Each row has a name. Each piece below is followed by the name of the row it came from, unless a question asks for something else. Each question is about the rows just above it.

[  28   62  -84 -116   14   19    1] -> mul
[  45 -113   62   13  -86   71   23] -> zevim
[ 46 -22  62  14 -84  67  22] -> Bak
[  62  -84 -116   11   56  -76   -3] -> Livim
[ 21 -21  14 -35  56 -76  -3] -> kivis
Shared by kivis and Bak:
[14]
The row with [ 46 -22  62  14 -84  67] is
Bak
The next 2 entries after [-22  62  14 -84]:
[67 22]
The next 2 entries after [ 21 -21]:
[ 14 -35]
The next 2 entries after [  62  -84 -116   14]:
[19  1]

[ -25  -27  -28  -24   81   -9  -59   35   42   62    9   13   33   11
    8  -12  -57   33   23   70   33  -74   49   14   12  -38   33   14
   36    8   34   51   37 -124   33  -50   38    6   62   20   46   37
  -93  -56  -65   61   11  -10    3  -27   14] : lape
[ 20  40  37  11  63  -4 -80  12  51  25  -3  42 -10 -64 -61 -82 -20  71
 -39 -11  85 -74  49 -64   8   2  61  15  60  -4   3  34   4 -46  71 -16
  71 -34  75 102 -16  59  11  14 -19 -17 -39 -25 -14   1  12] : Duf
[ 34  57  55  28  -6   8 -36 -17  17 -25 -14  29 -33 -72 -66 -67 -49  49
 -59 -70  60  54  10 -75  -5  27  29  -1  28  -9 -19  58 -22  49  49  20
  33 -39  31  84 -49  33  79  62  29 -63 -47  -5 -54 -58 -23] : Bak
[  12    7   13   17  -85    8   71  -36  -51  -62   -7  -23  -27    8
   14   36  -31  -50  -13  -56  -58   67  -54    4  -16   29  -47  -19
  -48   -2  -32   18  -32  120  -50   49  -55    9  -75  -51  -36  -48
   78   42   63  -48    2 -103  -14  -75  -42] : Livim
[ -25  -27  -28  -24   81   -9  -59   35   42   62    9   13   11   11
    8  -12   44   33   23   70   33  -74   49   14   12  -38   33   14
   36    8   34  -32   37 -124   33  -50   38    6   11   11   46   37
  -93  -56  -65   61   11  -10    3  -27   14] : kivis
Count of [11] in kivis:
5
find: [ -25  -27  -28  -24   81   -9  -59   35   42   62    9   13   33   11
    8  -12  -57   33   23   70   33  -74   49   14   12  -38   33   14
   36    8   34   51   37 -124   33  -50   38    6   62   20   46   37
  -93  -56  -65   61   11  -10    3  -27   14]
lape

[-5  3  5 -1  1 -3  0  1 -3 -4  0] -> Vub
[ -6 -10  -9   7   4  12  -4  -2   2   6   1] -> lape
[-65 -88 -82  46  -9  -3  38  20  17  38  15] -> zevim
[-64 -79 -84  35  35 104  31  26  21  38  11] -> mul
[ 0 -3  0  4  1  0  1 -4  0  0  0] -> Nurut
[-47 -63 -61  32  27  83  25  14  14  30   8] -> Duf
[ 4  6  4 -5 -3 -9 -3  1 -1 -3 -2] -> Gof
[ 0 -3  0  5  3  5  3 -4  1  1  4] -> Livim
[ 1  0  3  2  1  2  1 -3 -2 -1  2] -> kivis
find: [-3 -9]
Gof
The next 2 entries after [-3  0  4  1  0  1 -4]:
[0 0]
Times [1] occurs in Nurut:
2
Where do [ -6 -10  -9   7   4  12  -4  -2   2   6   1] appear?
lape

[  -2   67    7   15  -23 -120]  Livim
[  7  -4  -5  -3  -5 -21]  Gof
[  6  53  -4  -3  -4 -22]  dafo
The one value in Gof and Livim:
[7]
The row with [  7  15 -23] is
Livim
The row with [ 7 15] is
Livim
How many times does dafo hold [-3]?
1
How many times does dafo hold [-22]?
1
find: [  6  53  -4  -3  -4 -22]
dafo

[ -59    8  -58   82 -104    1] -> kivis
[-55   8 -58 -37 -54  84] -> Nurut
[ 83  83 -55 -55  83  83] -> Vub
Shared by Vub and Nurut:
[-55]
Shared by Nurut and Vub:
[-55]
find: [ 83  83 -55 -55  83  83]
Vub
find: [-37 -54  84]
Nurut
How many times does Vub hold [83]?
4

